data =
[[  5   2  -2   2   2   3   3   1  -1  -1   2   6   4   5]
 [  2  -9   4 -12   8  -9   7   8   3   1   9   5  -4  17]
 [ 28  12  -5   8   2  12   1  10  -7  -8   0   3  14   5]
 [ -5 -12  -1 -14   8 -11  10   6  -2  -3  -3  10  -6   4]
 [ 24  10  -7   6   2  10   3   9  -9 -10  -5   6  12   0]
 [ 12   5  -4   3   3   5   4   4  -4  -5  -2   6   7   2]
 [ 14  -3  -2  -7   7  -3   7  12  -4  -6   0   6   2   8]]
data[0][0]: 5
data[2][8]: -7
data[6]: [14, -3, -2, -7, 7, -3, 7, 12, -4, -6, 0, 6, 2, 8]
data[6][7]: 12
data[:, 7]: [1, 8, 10, 6, 9, 4, 12]
data[6][11]: 6
data[3]: [-5, -12, -1, -14, 8, -11, 10, 6, -2, -3, -3, 10, -6, 4]
data[:, 4]: [2, 8, 2, 8, 2, 3, 7]
data[4][7]: 9
data[5][1]: 5
data[:, 2]: [-2, 4, -5, -1, -7, -4, -2]
data[5][12]: 7
data[:, 6]: [3, 7, 1, 10, 3, 4, 7]
data[3][10]: -3
data[3][11]: 10
data[1][6]: 7
data[6][9]: -6
data[1][3]: -12
data[1]: [2, -9, 4, -12, 8, -9, 7, 8, 3, 1, 9, 5, -4, 17]
data[2][10]: 0
data[0][5]: 3
data[0]: [5, 2, -2, 2, 2, 3, 3, 1, -1, -1, 2, 6, 4, 5]
data[3][8]: -2
data[:, 5]: [3, -9, 12, -11, 10, 5, -3]
data[3][7]: 6
data[5][5]: 5
data[6][6]: 7
data[2][11]: 3
data[2][7]: 10
data[3][5]: -11
data[0][7]: 1
data[6][13]: 8

a =
1.96,-6.47,-10.46,-23.65,-18.57,2.18,-17.54,-4.25,-18.40,-6.31,-10.27,3.49,3.47,7.78,-9.11,-17.95
-2.82,-3.58,-5.55,-6.37,0.21,-11.17,1.95,-10.46,0.17,-8.67,-12.30,-10.11,-9.29,-13.74,-5.49,-1.99
8.46,-8.31,-3.65,-16.29,-14.76,-8.96,-14.44,-4.60,-14.63,-2.45,-6.88,-9.40,-8.93,-15.04,-2.59,-13.07
19.00,-3.40,-1.07,-18.95,-6.56,-15.04,-3.43,-9.20,-6.46,-4.02,-15.33,-13.83,-12.01,-25.90,0.42,-7.81
14.82,-3.84,-7.23,-28.44,-15.87,-3.08,-12.91,-6.42,-15.66,-5.50,-15.61,-0.94,0.12,-3.41,-5.22,-16.50
Indices start at 0.
(0, 0): 1.96
(1, 11): -10.11
(0, 10): -10.27
(3, 8): -6.46
(4, 6): -12.91
(1, 13): -13.74
(4, 14): -5.22
(0, 3): -23.65
(0, 14): -9.11
(0, 6): -17.54
(0, 11): 3.49
(2, 11): -9.40
(4, 12): 0.12
(0, 5): 2.18
(1, 5): -11.17
(1, 7): -10.46
(4, 3): -28.44
(2, 10): -6.88
(0, 1): -6.47
(3, 1): -3.40
(2, 6): -14.44
(2, 14): -2.59
(3, 5): -15.04
(0, 8): -18.40
(3, 12): -12.01
(3, 14): 0.42
(0, 7): -4.25
(4, 5): -3.08
(3, 9): -4.02
(1, 9): -8.67
(2, 12): -8.93
(4, 15): -16.50
(3, 6): -3.43
(1, 6): 1.95

M =
[[ -3   4 -17   6  14]
 [  3  -3 -15  16   7]
 [ -2   8  -2  10  15]
 [ -2  -4 -11   4   4]
 [ 16   3  -4  11  13]
 [  3  -4 -16   5 -11]
 [  4  -4 -11   9   4]
 [  0  -5 -11  29  -4]
 [-10  -6 -12   9   1]
 [ -5  -2 -10  16   4]
 [  4   4  -4   9   4]
 [ 15   6 -10  -9   8]
 [  6  13  -9 -13   8]
 [-15   0  -6  14   9]]
M[0][-5]	-3
M[-5][-2]	16
M[-4][3]	9
M[2][3]	10
M[7][1]	-5
M[4]	[16, 3, -4, 11, 13]
M[:, 0]	[-3, 3, -2, -2, 16, 3, 4, 0, -10, -5, 4, 15, 6, -15]
M[6]	[4, -4, -11, 9, 4]
M[10][4]	4
M[-13][2]	-15
M[8][2]	-12
M[-6][-2]	9
M[13][1]	0
M[-1][-2]	14
M[-3][-1]	8
M[:, -4]	[4, -3, 8, -4, 3, -4, -4, -5, -6, -2, 4, 6, 13, 0]
M[2][-5]	-2
M[-3][2]	-10
M[-4]	[4, 4, -4, 9, 4]
M[-8][-5]	4
M[6][4]	4
M[3][-1]	4
M[-11][-3]	-11
M[2][-4]	8
M[7][-3]	-11
M[12]	[6, 13, -9, -13, 8]
M[-9][4]	-11
M[-13][-4]	-3
M[8]	[-10, -6, -12, 9, 1]
M[-13][4]	7
M[:, -3]	[-17, -15, -2, -11, -4, -16, -11, -11, -12, -10, -4, -10, -9, -6]
